Here are a small network's activations along a few directions, averaged over the inputs that share one value of a field.
Values that are neighbours, or in one group, have similar rows; names and order tell nothing.
In the rows, 500 means zero.
Random noise pushes rows far along 14 fixed directions. That doesn't count. These rows show it; they differ only by the noise:
[409 339 492 626 529 452 476 444 324 469 412 421 433 509 674 360 432 442
 406 597 473 560 447 493 407]
[521 495 552 457 254 481 580 520 374 647 431 512 513 613 569 346 477 511
 500 432 438 478 522 483 296]
[267 539 772 544 662 444 627 576 556 522 382 437 410 461 582 558 523 505
 584 389 469 114 556 584 452]
[333 523 698 547 466 589 477 505 568 620 440 572 481 551 490 596 497 454
 504 428 361 609 481 457 715]
[495 588 508 507 383 597 419 408 614 537 595 523 687 715 485 532 570 303
 569 540 454 741 490 386 584]
[491 424 681 498 436 466 709 312 389 580 496 392 598 502 520 446 515 476
 405 506 412 622 540 436 351]
[287 603 521 552 494 589 641 498 530 409 561 438 510 484 481 451 565 356
 565 523 409 174 615 486 419]
[748 544 468 413 440 597 464 489 521 541 575 549 447 388 338 528 536 551
 549 549 587 601 466 543 531]
[432 620 333 514 485 488 525 494 610 487 487 306 626 774 562 487 508 532
 606 386 602 618 369 593 608]
[328 449 583 497 438 416 693 680 525 456 500 634 469 471 429 554 483 469
 465 383 461  92 624 522 361]
[442 447 576 493 549 490 552 257 612 441 559 527 745 559 637 628 533 525
 675 357 453 551 552 649 411]
[682 515 470 324 510 409 661 166 560 397 669 343 723 396 408 550 476 565
 475 488 617 608 602 518 255]
[364 646 374 500 591 426 330 390 574 337 445 332 499 571 658 487 477 367
 353 447 642 586 419 446 618]
[566 521 416 610 275 473 305 509 654 758 459 714 509 445 618 390 265 309
 517 595 679 368 427 585 291]
[497 405 726 545 760 458 285 501 611 399 464 579 522 588 634 689 601 384
 681 522 558 504 492 532 554]
[440 549 531 502 452 574 481 348 520 626 656 448 576 472 408 428 378 413
 465 711 318 755 562 314 495]


Toper, 11 values:
f4: [576 716 371 417 559 498 445 603 506 617 503 433 464 513 619 334 583 709
 569 498 464 583 386 556 620]
f2: [634 464 700 443 538 620 493 582 362 475 442 536 413 462 381 538 620 492
 471 572 391 516 580 393 574]
f11: [407 587 431 404 598 326 441 546 524 516 446 333 545 668 627 447 384 674
 554 407 493 529 502 474 472]
f3: [604 462 482 369 517 481 482 451 656 400 531 331 735 743 419 604 447 511
 702 467 635 467 616 491 494]
f9: [567 505 278 598 513 536 500 588 440 466 608 679 484 436 445 484 561 566
 514 529 409 613 410 505 594]
f8: [520 519 425 393 646 338 638 347 366 376 588 512 520 275 672 418 535 698
 381 359 439 382 563 622 211]
f7: [480 489 338 435 481 386 455 681 430 440 362 327 463 746 584 511 525 682
 500 314 585 526 460 464 551]
f5: [416 732 445 546 408 663 602 412 630 588 466 458 546 459 393 555 522 491
 558 383 506 412 432 575 733]
f6: [515 382 639 467 425 390 687 581 501 530 420 487 599 546 367 575 487 612
 460 453 540 435 555 516 443]
f1: [451 445 635 458 499 554 555 429 483 622 482 345 459 426 270 584 389 575
 412 605 382 715 594 308 622]
f10: [444 418 491 586 691 336 721 678 539 467 541 507 512 630 519 576 613 566
 475 408 552 367 443 593 507]
The values of Toper form a star with 5 arms.
What is the length, in steps, of the shortest route from f3 to f7?
Answer: 4
Which values are neighbours of f5? Give them in the order they are listed.
Answer: f11, f9
Which values are neighbours of f10? Give them in the order they are listed.
Answer: f8
Which values are neighbours of f4? Give them in the order they are listed.
Answer: f6
